Each row below holds a small network's activations on one input, seen along a few directions.
Each table varies a few parts of the input and shows all the possible inputs, shuffled.
A made-up example of a description, with smaller parts first: one of 8 places around a ring, together with either a single point or (one of 2 separate values, together with one of 4 places along a line) or one of 9 places along a line.
Shared parts are said once, and a part with two or three values counts as separate values.
(in the rows, 128 means zero)

Other details of the inputs shift rows strongly along two fixed directions, in all tables alike. That doesn't count.

Rows:
x1: [182 183 163 131 160 137 123 181 131 132  70 176]
x2: [122 170 147  77 166 205  73 155  99 173  86 140]
x3: [130 180 105 111 193 173  64 140 124 100 122 143]
x4: [ 52 104 117  91 139 187  58 102  98 199 108 131]
x5: [ 25 130  84  94 150 177  37 108 102 170 183 111]
x6: [ 38  68  94 111 105 156 149  73  88 153 185  67]
x7: [191 138 140 164 129  92 207 136 154  76 121 128]
x8: [161  99 110 180 124  35 132 131 195  48 172 144]
x9: [ 90  39  98 140  73  88 198  84 136  89 195  66]
x10: [117  57 123 186  75  45 202  93 158 113 183 106]
x11: [ 85  59 107 162  59  72 202  93 141 132 206  85]
x12: [ 66 112 134  98 145 187  66 106  89 193 114 139]
x13: [ 19 101 110  85 110 192  64 102  88 202 142  90]
x14: [193 172 167 154 161 135 122 153 137 136  69 189]
x15: [ 54  81  99 121  92 131 158 102 101 165 186  72]
x16: [212 217 168 124 176 175 123 183 125 135  58 182]
x17: [ 50 111 125 101 135 188  50 102  97 192 109 121]
x18: [ 43  99 114 124 104 144 142  94  99 187 175  93]
x19: [152 131 137 120 114 128 126 153 149 112 110 118]
x20: [179 158 118 162 102  41 151 118 147  82 152 136]
x21: [126 191 150  98 174 205 102 147  93 186  94 144]
x22: [ 76 181  91  97 159 182  72  73  56 168 140 106]
x23: [182 192 165  90 176 186  90 182 118 140  61 173]
x24: [244 181 129 168 113  27 178 142 169  41 132 148]
x25: [ 79  38 114 160  75  69 171  88 133 125 189  95]
x26: [187 154 143 108 140 136 124 174 154 112  78 153]
x27: [157 148 136 135 151 140 156 141 119 111 102 131]
x28: [ 87  65 116 162  94  84 160 100 129 140 165 108]
x29: [207 166 181 133 170 129  94 171 152 119  48 194]
x30: [ 37  99 117  89 117 180  85 106  89 193 150  98]
x31: [164 211 126 101 197 169  51 177 139 109 104 171]
x32: [231 105 145 166 109  48 213 152 190  25 116 130]
x33: [190 156 165 124 139 124 125 174 150 107  83 174]
x34: [180  89 118 148  97  71 194 131 180  50 124 116]
x35: [148 166 121 146 138  94  93  97 113 132 129 153]
x36: [200 191 176 122 167 144 112 187 135 121  59 188]
x37: [159  62 121 161  57  27 201 135 198  63 156 113]
x38: [120  99 116 130 107 126 144 116 139  99 130  92]
x39: [100 120 113 132 126 162 157  99  97 145 146 102]
x40: [ 86  95 117 115 101 131 151 118 111 145 167  95]
Description of these inputs: one of 4 places along a line, together with either one of 2 separate values or one of 8 places along a line.
The inputs of x17 and x13 match in every part but the place on the line of 4. If x8 is changed in the same way as x17 into x13, which row does it become?
Answer: x5
Change only the place on the line of 4 in x29. List by row number the other rows that result.
Answer: x2, x30, x32
Change only the choice among 2 separate values in x35. List by row number the other rows that result.
Answer: x8
Start at x16 and move only the place on the line of 8, one step at a time. The first step leads to x21. Which rows follow, in order?
Answer: x15, x40, x23, x2, x26, x19
Change only the place on the line of 8 in x6. List by row number the other rows that result.
Answer: x7, x9, x27, x32, x34, x38, x39

Rows:
x41: [ 82 111 119 125 149 202 167 123  96 150 124  91]
x42: [194 198 131 147 146  91  75 125 154  96  71 172]
x43: [ 56  97 124 119  83  99 121  99  83 188 186 106]
x44: [ 62  56 131 136  89 136 176  60  99 194 163 103]
x45: [139 210 144 104 185 206 105 182 112 155 120 132]
x46: [107 213 144  82 142 205  35 145  86 226  71 158]
x47: [121 186 164  86 166 232  60 128  73 234  12 157]
x48: [144   7 160 148  87  81 168 168 215  79  98 138]
x49: [171 111 130 132  82  57 196 162 148  58 171 109]
x50: [180 115 115 187 115  13 165  88 177  68 175 145]
x51: [225 247 130  97 191 177  49 167 143  71  42 168]
x52: [212 130 183 130 131 107  91 242 223  81  71 207]
x53: [136 206 144 107 205 159  13 118  73 168  76 185]
x54: [ 63  62 107  98 107 176 186  83  95 153 164  74]
x55: [102 137 101  97 151 150  74  98  89 104 161 105]
x56: [128  43 128 137  76  76 231 112 130  69 151  76]
x57: [189 165 100 169 172 106 143 148 159  45 144 131]
x58: [ 18 106  48  83 146 191  78  58  69 160 205  81]
x59: [214 134 179 207 131  86 209 154 160  99  78 172]
x60: [244 209 162 112 162 128 158 200 162  81  98 177]
x61: [109  95 118 194  80  35 205 123 155 130 203 107]
x62: [ 79 177 115  52 131 210  74 138 100 182 123  83]
x63: [206 173 138 211 157  49 140 131 174  61 125 178]
x64: [ 17  18  79 117 111 119  46 108 162 127 183 102]
x65: [ 57  51 140 127  85 130 149  71  68 193 149  97]
x66: [127  58 103 136  56  94 225 111 156  78 132  59]
x67: [ 74 140 120 115 119 139 116 112  95 207 159 142]
What is each input in this table made of?
Answer: one of 3 separate values, together with either a single point or (one of 2 separate values, together with one of 4 places along a line)
The inputs of x49 and x55 match in every part but the choice among 3 separate values. If x61 is changed in the same way as x49 into x55, which row does it become?
Answer: x63
Change only the choice among 2 separate values in x43. List by row number the other rows that result.
Answer: x49
Change only the choice among 3 separate values in x47. List by row number the other rows that result.
Answer: x42, x46
Change only the choice among 2 separate values in x66. List by row number the other rows that result.
Answer: x47

Rows:
x68: [141 156 119 144 145 109 101 139 144 106 148 150]
x69: [172 134 143 168 120  89 164 115 139 119 100 148]
x70: [146 163 140 123 180 182 117 142 113 142  88 151]
x71: [154 135 139 157 144 126 158 130 132 111 118 142]
x72: [105 175 134  78 180 246  65 133  87 178  60 128]
x73: [130  99 107 127 110  92 154 118 141  76 160 103]
x74: [ 34  99  74 103 116 146  90  93 117 146 196  84]
x75: [131 180 159 104 162 196 113 157  88 178  91 154]
x76: [136 174 128  96 183 178  75 140  97 136 104 151]
x77: [134 181 164 105 155 182 109 146  90 191  84 152]
x78: [120  74 164 136 121 116 100 173 168 140  89 158]
x79: [157 135 144 116 120 135 175 161 138 115 113 125]
x80: [167  65 172 132 105 105 141 159 180 111  83 165]
x81: [120 102 128 162 113 102 166  96 128 132 145 113]
x82: [ 41  92  95 115 117 142 107  78  82 154 192  90]
x83: [ 43 108  85 128 101 114  83  71 106 177 186 104]
x84: [ 53  79  98 117 114 159 150  87 109 146 163  77]
x85: [153 148 136 135 138 104 115 120 122 115 125 142]
x86: [164 154 128 158 131  75 114 134 160 101 142 151]
x87: [155 135 121 111 126 127 117 135 134  85 112 116]
x88: [164 147 115 147 143  92 121 149 165  85 150 146]
x89: [116 112 114 138 102  85 127  88 113 130 150 120]
x90: [174 131 147 138 122 113 187 162 141 111 125 133]
x91: [132 109  95 135  96  85 129 127 172  75 164  99]
x92: [175 130 145 120 101 125 177 163 150 101 101 114]
x93: [113 109 134 137  83 104 170 108 112 166 141 114]
What is each input in this table made of?
Answer: either one of 2 separate values or (one of 4 places along a line, together with one of 6 places along a line)

Rows:
x94: [ 89  75  91 136 101  63 128  98 133  74 216 100]
x95: [184 185 150 136 136  82 127 186 142 132  81 178]
x96: [206 137 165 168 133  89 167 162 159  91  82 174]
x97: [183 187 155 114 161 164 136 158 115 135  78 165]
x98: [194 117 147 154 124  94 145 161 179  78  82 171]
x99: [217 190 120 171 148  73 134 136 174  70 113 155]
x100: [217 160 120 166 141  51 126 128 154  50 122 157]
x101: [167 165 168 137 162 164  97 167 124 140  60 174]
x102: [174 182 158 113 162 168 111 170 121 130  73 149]
x103: [116 181 160  84 134 179  23 137 108 200  89 169]
x104: [ 15  80  81  85  95 179 110  79  93 169 170  65]
x105: [ 82 110 110 121  97 146 166  94  98 148 162  93]
x106: [169  57 125 174  61  21 239 120 172  63 182  97]
x107: [ 24  61  88  84  98 168 106  82  96 179 176  76]
x108: [ 93  58 116 163  77  91 188  92 127 133 174 110]
x109: [229 125 166 174 126  55 182 173 199  53  87 161]
x110: [ 44  72 113 129  99 136 155  74 102 176 179  93]
x111: [ 76  83  83 133 104  87 130 106 144  97 224  95]
x112: [162  54 131 184  65  24 225 125 184  65 179  91]
x113: [ 95 155 122  70 162 213  69 135  99 172  89 132]
x114: [182 167 149 132 135 127 159 152 133 100  92 141]
x115: [108 190 148  73 184 242  68 134  58 215  80 159]
x116: [100 193 144  70 187 238  66 140  64 205  75 143]
x117: [123  96  87 173  87  37 172  99 173  61 208  97]
x118: [ 58  73 111 125  98 134 161  80 100 175 185  89]
x119: [ 47  96  75 133 110 118 105  89 117 135 218  89]
x120: [172 178 129 139 159  98  94 132 133  76 115 160]
x121: [210 171 156 126 155 130 135 182 151  94  67 158]
x122: [204 130 155 148 136  88 151 163 190  71  80 167]
x123: [ 89 150 143  93 167 199  89 122  82 200 105 133]
x124: [187 181 121 154 157 109 120 174 178  83 137 162]
x125: [162 173 172 127 171 164  99 162 129 142  64 164]
x126: [ 12  72 110 113 111 159 125  71  87 198 174  81]
x127: [ 90 123  78 137 121 102  98  60 108 133 175  93]
x128: [ 88  44 112 159  78  88 165 106 143 119 166  97]
x129: [ 90 166 134  93 148 211  87 131  81 173 101 113]
x130: [133  69 109 157  63  61 207 118 163  68 172  77]
x131: [136 172 150  85 177 206  69 159  96 172  69 153]
x132: [ 90 139 137  92 163 199  76 132  96 188 101 128]
x133: [ 23  74 104 100  99 172 113  86  77 193 182  66]
x134: [210 157 159 125 158 122 126 174 170  94  65 175]
What is each input in this table made of?
Answer: either one of 2 separate values or one of 9 places around a ring or (one of 5 places along a line, together with one of 6 places along a line)
Change only the place on the line of 5 in x118. List by row number the other rows that result.
Answer: x112, x123, x132, x134
Start at x129 and move only the place on the line of 6, one step at a time. The first step leads to x102. Which rows follow, in order?
Answer: x133, x112, x125, x101
Which other rows belong to the same alternative as x120? List them by row number.
Answer: x94, x99, x100, x111, x117, x119, x124, x127
Change only the place on the line of 6 in x104. List by row number the other rows that result.
Answer: x98, x107, x113, x122, x134

Rows:
x135: [143  77 126 153  97  63 160 114 156  71 143 110]
x136: [102 125 106 122 128 133 139 116 115 118 180 108]
x137: [123 167 134  99 140 154  87 140 112 170 122 143]
x138: [ 83 148 112 108 150 165 105 112  87 168 161 117]
x139: [ 77 107 129 115 132 160  84 100  88 170 125 121]
x140: [150 201 141 121 162 157  94 159 118 151 101 150]
x141: [156 170 136 139 164 130 129 130 110 130 117 159]
x142: [129 104 114 167  97  84 167  98 138 109 156 100]
x143: [109  86 137 112  84 136 181 121 121 156 132  98]
x144: [ 73  95 103 105 119 141  93 114 111 134 153 100]
x145: [200 140 160 158 150 108 128 153 168  97  77 179]
x146: [ 88 111 107 132 131 142 135  77  92 145 161 107]
x147: [141 171 134 145 142 127 118 131 120 143 113 146]
x148: [160  98 104 141  83  57 170 126 171  66 162 107]
x149: [150 174 117 122 152 147 103 147 131 111 106 130]
x150: [148 100 132 156 108  73 151 146 178 103 147 138]
x151: [ 99 111 103 140 113 120 137  92 125 117 150  90]
x152: [201 158 155 141 150 113 120 186 183  82  90 181]
x153: [ 98 106 133 124 100 154 177 124 112 160 128  90]
x154: [116  89 128 143  93  74 144 128 145 115 169 113]
x155: [179 163 155 122 147 121 107 179 145  97  96 164]
x156: [ 87  88 101 120 122 135 106 119 146 123 149 111]
x157: [121 164 133 111 141 148  91 123 103 174 109 153]
x158: [ 95 124 119 111 119 151 104  92  98 169 132 121]
x159: [ 76 105 104 103 115 145 107  83 107 152 145  96]
x160: [104  98 121 128 138 140 105 112 140 127 119 126]
x161: [130 128 118 118 101 106 135 133 142 115 156 122]
x162: [151 115 171 117 124 148 156 166 123 140  80 137]
x163: [151 163 154 133 167 148  87 151 137 150  78 185]
x164: [134  85 131 141  98 115 222 121 125 114 147  98]
x165: [147 136 174 108 156 194 125 172 130 165  53 161]
x166: [ 81 135  92 100 152 175 100 103  92 139 156 103]
x167: [194 135 157 164 124  60 149 156 156  88 105 168]
x168: [128 164 123 110 179 176 100 110  96 130 104 135]
x169: [153 138 117 152 103  82 165 144 160  83 157 114]
The inputs of x149 and x148 match in every part but one. If x140 is changed in the same way as x149 into x148, which row does it become?
Answer: x137
What is each input in this table made of?
Answer: one of 5 places along a line, together with either a single point or one of 6 places around a ring
List by row number the other rows that have the place on the line of 5 in common with x135.
Answer: x139, x144, x154, x155, x162, x167
List by row number the other rows that have the place on the line of 5 in common with x141.
Answer: x136, x138, x146, x164, x166, x168
Change only the place on the ring of 6 in x150. List by row number the other rows that result.
Answer: x145, x152, x156, x160, x163
